These are the activations of a small neural network, seen along a few directions. Each row is one input.
In each table, some parts of the input vary, and every possible input appears once, in random order.
Descriptions start from the smaller parts, as in this example, which fits no table here: line(4) and (point or (values(2) and ring(5)) or ring(11)).
Shared parts are said once, and a part with two or three values counts as separate values.
In the rows, zero is written as 128.

Other details of the inputs vary at random and push rows far along two fixed directions, the same in every table; ignore that.

Rows:
row 1: [139 167 142 144 108  94 112 106 117 183 143]
row 2: [136 174 153 154 117  86 119 124 117 165 117]
row 3: [134 119 130 118 119 142 142 117 112 150 133]
row 4: [116  81 103 122 125 153 154 127 169 101 148]
row 5: [114 113 136 142 125 124 121 130 105 137 142]
row 6: [127 183 158 142 134 107 101 126  95 160 121]
row 7: [126 144  98  68 123  92  67 110 135  83 124]
row 8: [114  97 155 163 132 152 147 134 103 150 149]
row 9: [110 112 163 161 152 174 164 145 110 147 129]
row 10: [130 175 164 139 133 117 122 125  81 177 111]
row 11: [135 164 135 140 106  90 113 109 111 188 139]
row 12: [122  94  84 117 129 158 170 136 147  93 109]
row 13: [137 102 111 111 144 171 162 140 156  86 123]
row 14: [120 125 129 145 124 116 148 141 128 139 117]
row 15: [127 177 145 144 130 106  96 128  88 165 106]
row 16: [120 131  92 102 110  79  78 128 146  86 140]
row 17: [137 184 154 122 122 108 116 126  97 175 110]
row 18: [118 100 121 103 141 172 156 144 156  87 119]
row 19: [124 108 160 176 152 163 163 153 113 142 136]
row 20: [110 111 141 169 130 141 164 158 111 150 132]
row 21: [115  78 125 105 143 168 139 126 144  87 137]
row 22: [107 112  72  87 133 117  96 145 171  15 124]
row 23: [122 108 125 151 115 118 121 136 116 144 134]
row 24: [140 150 109  67 118  99  71 107 159  84 129]
row 25: [102  60 108 122 141 172 142 142 126 104 130]
row 26: [128 133 145 152 127 120 145 133 140 133 121]
row 27: [143 139  85  78 108 105  84 107 141  93 116]
row 28: [136 152 161 149 127 143 147 135  87 194 104]
row 29: [142 209 107 106 109  61  71 108 158 111 121]
row 30: [136 160 161 157 113  88  97 117 114 165 147]
row 31: [132 146  96  60 114  93  73 113 145  92 124]
row 32: [109  70 128 122 145 201 194 157 140 108 123]
row 33: [106  65  94 147 133 184 197 156 147 117 120]
row 34: [139 158 151 129 122 108  92 107  85 176 117]
row 35: [129 108  72  87 136 106 109 141 199  25 119]
row 36: [131 117 150 160 135 168 195 128 124 157 126]
row 37: [132 155 146 153 115  94  87 116  88 167 128]
row 38: [124 137 112 105 122  94  71 115 149  72 141]
row 39: [ 97  64 114 117 144 169 147 143 126 103 141]
row 40: [119 100  99 104 131 166 167 143 141  91 116]
row 41: [153 124 142 125 131 145 137 115 126 146 139]
row 42: [148 144 138 144 138 138 159 123 131 148 126]
row 43: [124 133 161 141 145 157 149 132 112 140 119]
row 44: [133 121 123 126 118 128 150 111 118 154 135]
row 45: [118  82  57  79 114 102  97 128 182  41 119]
row 46: [100  67 132 155 149 187 179 159 140  88 135]
row 47: [117 106 146 150 144 175 168 145  94 154 106]
row 48: [167 189 109  91 115  62  66  87 147 117 133]
row 49: [132 183 119  90 120  67  39 103 124 109 132]
row 50: [134 159 153 155 111  86  98 121 106 168 146]
row 51: [140 180 162 146 146 110  99 128 103 159 124]
row 52: [129  98 118 104 150 170 154 149 157  90 122]
row 53: [141 126 145 125 122 146 139 110 125 144 137]
row 54: [120  91  77  80 120 105 100 122 197  32 134]
row 55: [135 114 143 153 130 121 124 136 130 139 152]
row 56: [135 153 149 144 109  79 109 113 108 179 131]
row 57: [139 205 121  87 124  73  57 111 125 100 108]
row 58: [137 139 129 135 123 148 151 130 108 152 104]
row 59: [123 139 112  90 131 103  68 113 147  79 136]
row 60: [134 137 109  90 140 102  66 118 148  81 139]
row 61: [131 114 153 125 128 153 144 124 112 163 136]
row 62: [129 174 144 158 122  96  97 130  90 157 111]
row 63: [140 154 141 126 126 141 141 122 129 132 118]
row 64: [127 126 145 119 132 134 117 116 110 138 133]
row 65: [142 180 145 146 118 107 144 114  97 186 116]
row 66: [130 131 100  98 111  79  86 114 162  87 131]
row 67: [126 107 121 151 115 138 150 124 121 171 133]
row 68: [137 141 130 149 134 132 148 135 144 145 132]
row 69: [128  96 160 167 143 153 145 136 111 150 152]
row 70: [126  83 107 102 126 167 154 125 146  96 137]
row 71: [132 125 148 145 132 170 179 135 111 154 121]
row 72: [ 97  92 104 112 147 159 144 154 134  83 122]
row 73: [131 152  83 102 113  72  84 128 156  80  99]
row 74: [133  99 152 155 129 166 185 114 121 167 144]
row 75: [138 145 148 128 150 138 125 132 120 129 119]
row 76: [141 111 144 147 130 117 134 125 139 145 141]
row 77: [149 163 153 144 113 108 132  97 102 190 137]
row 78: [119  71 102  97 128 167 142 135 140 104 122]
row 79: [105  87  95 131 131 162 181 151 152 109 129]
row 80: [119 127 129 163 123 123 136 151 113 143 118]
row 81: [132  90 131 153 123 163 180 120 107 175 128]
row 82: [138 111 160 136 148 153 135 122 111 152 139]
row 83: [106  85 121 148 137 158 163 160 155  88 136]
row 84: [130 172 160 171 119  98 121 138 102 171 130]
row 85: [140 121 131 142 128 129 138 120 142 154 150]
row 86: [109  90 102 135 132 165 179 148 159 105 132]
row 87: [144 171 165 174 131 100 118 139 110 170 133]
row 88: [151 148 107  67 127  98  68 112 160  87 131]
row 89: [135 143 128 136 126 135 160 122 126 140 121]
row 90: [114 140 132 143 130 118 123 142 108 125 124]
Each input here is: values(2) and line(5) and ring(9).
- Changing only the line(5) part turns row 68 into row 79. The same change can be made to row 75. Which row results? => row 10
- Changing only the line(5) part turns row 27 into row 70. The same change can be made to row 45. Which row results? => row 66
- Changing only the line(5) part turns row 6 into row 15. The same change can be made to row 49. Which row results? => row 25
- Which other rows does row 2 become when the ring(9) part takes its other values? List them by row number. => row 6, row 22, row 32, row 57, row 71, row 84, row 86, row 89

Rows:
row 91: [114 119 171 196 150 167 162 166  74 172 146]
row 92: [110 176 126 113  81  62  86 106 148 142 154]
row 93: [134  79 114  77 143 150 123 112 162  74 126]
row 94: [108  39 103 129 130 160 154 121 124  95 152]
row 95: [138 111 103  92 143 150 116 102 141  85 141]
row 96: [142 179 132 139 125  55  79 106 152 102 125]
row 97: [108 172 161 129 122 133 185 127 103 192 125]
row 98: [112  56  98 155 110 156 174 133 151 102 142]
row 99: [182 207 130  78 102  73  67 103 144 130 109]
row 100: [115  89 119 137 148 188 218 159 121 162 107]
row 101: [ 91  81 123 145 151 213 176 158 121 119 112]
row 102: [127 165 119 129 131  97  78 143 111  81 134]
row 103: [178 191 183 137 108 110 127 101 104 197 116]
row 104: [136 176 166 140 125  76  76 139  99 131 118]
row 105: [114 110 137 133 144 166 140 153 117 134  93]
row 106: [115 123 174 160 135 163 157 136  93 162  96]
row 107: [113  62 136 147 133 155 148 137 104 170 153]
row 108: [115  84  64 124 104 127 130 128 168  66 146]
row 109: [147 129 122  98 140 129 108  92 131 106 133]
row 110: [134 181 195 165 126 123 118 130  72 210  91]
row 111: [175 223 108  89 107  84  70  93 135 127 127]
row 112: [143 161 127  96 100  40  41  89 114 130 131]
row 113: [ 94  77 106 118 152 195 155 162 141  91 104]
row 114: [125 125 121 115 141 108  86 169 133  84 119]
row 115: [142 140 115  98 112  61  50 111 120 138 133]
row 116: [143 124 145 114 148 147 118 116 120 166 134]
row 117: [124 126 136 121 135 108  94 164 126  91 120]
row 118: [128 191 136 115 117  93  74 105 112 111  88]
row 119: [ 76 111 179 153 138 199 192 148 101 162 129]
row 120: [126  86 129 154 102 126 148 140 142 152 131]
row 121: [129 120  84  78 128 124 148 143 158  84  90]
row 122: [117 203 186 163 123  71 110 116 125 180 157]
row 123: [134 157 123 132 112  80  72  98  92 163 153]
row 124: [118 139 181 192 146 151 142 164  73 188 141]
row 125: [132 129 133 142 135  90 116 130 162  97 127]
row 126: [140 184  86  99 121  99 125 115 125 107 104]
row 127: [128  94 119 103 115  98  91 120 126 120 137]
row 128: [ 99  68 117 133 156 171 144 187 137  81 135]
row 129: [110 123  96 107 135 147 117 128 136  57  99]
row 130: [136  62 145 120 158 190 164 135 131 150 130]
row 131: [128 137 188 141 121 183 202 125 114 196 155]
row 132: [102  65 130 141 147 169 157 165 131  64 129]
row 133: [105  66  69  89 126 132 102 128 153  68 154]
row 134: [137 163  99 121  94  60  67 119 149 142 132]
row 135: [114  86 123 160 156 147 157 159 163 115 141]
row 136: [147 130  88  82 124 155 128 125 168  85 131]
row 137: [136 146 122 106 103  62  60  87 113 122 135]
row 138: [109  82  67 120 107 131 125 139 177  85 144]
row 139: [103 104 116 141 143 188 159 142 115  96 110]
row 140: [127 107 162 181 122 140 147 110  63 204 159]
row 141: [154 133  89  90 121 151 136 114 157  73 132]
row 142: [119 107  70  79 128 136 160 129 165  49  94]
row 143: [ 88 124 202 173 138 162 171 165  86 172 159]
row 144: [123 119 163 213 153 152 179 142 113 183 152]
row 145: [125 115 106 144 142 111 130 128 166  69 136]
row 146: [133 130 151 145 130 144 196 134 103 176  97]
row 147: [153  92 123 108 133 179 170 144 152 126 120]
row 148: [147 104  95  80 120 157 146 116 175  54 120]
row 149: [163 152 115 102 118 133 132 105 142 102 125]
row 150: [111  85  59 121 108 128 127 133 174  74 148]
row 151: [135  78 100  63 144 147 111 122 172  64 124]
row 152: [131 159 178 182 136 117 122 141  71 162 132]
row 153: [119  62 151 186 160 168 190 167 147 147 135]
row 154: [157 199 125  87 129  83  46  87 124 145 132]
row 155: [146 190 173 203 133  89 122 116  98 190 144]
row 156: [125 109 138 162 140 178 226 135  96 168 108]
row 157: [116 138 140  74 133 132 113 100 145 117 155]
row 158: [118 177 103 112 130 119  83 123 120  99 104]
row 159: [134 113  97  90 147 151 111 108 147  93 142]
row 160: [120 116 167 208 152 153 175 147 119 189 150]
row 161: [108 160 154 107 102  75  82  96 104 165 166]
row 162: [121  69  73 110 108 119 122 148 183  83 129]
row 163: [127 147 125 151 137 156 191 134  97 179 113]
row 164: [158 149 110  89 123 136 118 125 154 121 123]
row 165: [121  87 103 122 144 116 127 151 190  59 128]
row 166: [139 134 177 191  95 104 147 118  99 221 132]
row 167: [139 205  90  91 120  82 100 118 129 131 100]
row 168: [160 174 186 139 129 110 105  80  88 196 126]
row 169: [143 163 168 186  88  83 122 102  97 210 131]
row 170: [150 191  99  84 122  73  99 126 133 134  84]
- What is each input in this table made of? => ring(8) and (point or ring(9))
- Changing only the ring(8) part turns row 111 into row 159. The same change can be made to row 136. Which row results? => row 154
- Changing only the ring(8) part turns row 163 into row 150. The same change can be made to row 170. Which row results? => row 162
- Which other rows agree with row 123 in the ring(8) part? List them by row number. => row 94, row 107, row 112, row 115, row 127, row 133, row 137, row 140, row 161
- Which other rows does row 113 become when the ring(9) part takes its other values? List them by row number. => row 101, row 105, row 106, row 110, row 118, row 129, row 139, row 158
- Which other rows does row 125 become when the ring(9) part takes its other values? List them by row number. => row 96, row 135, row 144, row 145, row 153, row 155, row 160, row 165
- Which other rows agree with row 117 in the ring(8) part? List them by row number. => row 91, row 102, row 104, row 114, row 124, row 128, row 132, row 143, row 152

Rows:
row 171: [114 115 124 133 142 169 168 147 141 101 115]
row 172: [132 119 160 148 136 163 154 137 101 174 120]
row 173: [118  74 103  94 129 166 143 127 154  99 139]
row 174: [135 116 162 162 120 160 179 118 113 192 143]
row 175: [148 149 164 146 137 140 134 125 100 167 128]
row 176: [134 178 117 129 108  58  51 122 115 121 125]
row 177: [118 100 141 173 125 130 136 130 101 163 142]
row 178: [146 186 132 103 114  82  83 115 111 141 106]
row 179: [151 182 122  94 117  78  62  97 127 137 116]
row 180: [133 118 144 153 123 145 169 125 119 187 142]
row 181: [120 141 158 158 140 158 172 140 100 159 115]
row 182: [136 166 134 132 117  48  52 113 135 124 141]
row 183: [106  64 137 153 131 142 146 142 144 122 164]
row 184: [109  81 127 147 136 132 130 158 148  91 142]
row 185: [131  80 102 101 144 163 144 124 156  79 137]
row 186: [116 103 109 104 154 170 146 145 147  63 124]
row 187: [146 147 156 157 122 130 148 111 112 183 125]
row 188: [126  90 114 124 130 156 165 125 142 113 127]
row 189: [144 155 161 160 123 135 149 127 108 178 118]
row 190: [133 203 129  98 124  82  79 119 111 125 100]
row 191: [153 199 114 110 114  67  78 120 134 131 111]
row 192: [150 197 123 106 111  73  79 110 126 124 109]
row 193: [154 187 117 116 114  69  87 105 131 149 119]
row 194: [121  94  69  70 116 130 124 117 180  48 136]
row 195: [103 122 147 178 137 142 143 152  94 151 129]
row 196: [122  94 137 124 122 157 165 122 117 157 137]
row 197: [109 116  72  62 142 139 101 143 171  25 108]
row 198: [103  72  66  96 116 120 102 131 167  51 152]
row 199: [137 135 157 143 124 130 145 113  94 189 121]
row 200: [130  84 131 122 136 173 162 122 135 127 153]
row 201: [ 93  92 106 126 146 130 118 163 163  46 134]
row 202: [122 139 159 172 144 160 182 151 102 180 118]
- What is each input in this table made of? => line(4) and (values(2) or line(6))
- Which other rows does row 181 become when the line(6) part takes its other values? List them by row number. => row 171, row 186, row 190, row 197, row 202
- Which other rows does row 180 become when the line(6) part takes its other values? List them by row number. => row 173, row 174, row 194, row 196, row 200
- Which other rows does row 201 become when the values(2) part takes its other values? List them by row number. => row 195

Rows:
row 203: [141 216 116  96 100  25   5 111 125 118 121]
row 204: [134 127  77  89 133 128 127 134 166  71 109]
row 205: [130 129  90  66 136 119 101 123 150  65 110]
row 206: [131 139 189 189 135 137 141 124  91 208 154]
row 207: [125  93 152 146 151 202 194 138 123 151 137]
row 208: [103  50  95 123 136 154 158 151 178  64 137]
row 209: [121  93  74  89 105 101  97 116 164  78 149]
row 210: [127 118 144 160 134 176 189 142 103 159 116]
row 211: [121  72 164 176 141 171 166 138 105 158 145]
row 212: [137 163 132 108 122 121 108 129 114 144 109]
row 213: [105  52  81 129 142 156 158 158 172  64 137]
row 214: [127 153 143 167 118 101 114 129 103 154 130]
row 215: [ 95  72  78  86 146 183 170 151 164  42 115]
row 216: [149 147 186 165 135 158 156 115  80 208 120]
row 217: [143 138 167 157 114 148 168 102  87 227 130]
row 218: [127 211 134 126 111  43  46 110 109 136 125]
row 219: [135 116 160 147 137 173 189 135 118 161 132]
row 220: [128 139 155 146 131 102 103 124  98 161 136]
row 221: [121 109  89  94 123 103  98 133 178  46 145]
row 222: [159 222 133 102 110  58  72  99 132 145 103]
- Changing only one part turns row 220 into row 205. The same change can be made to row 211. Which row results? => row 216
- What is each input in this table made of? => values(2) and (point or ring(9))
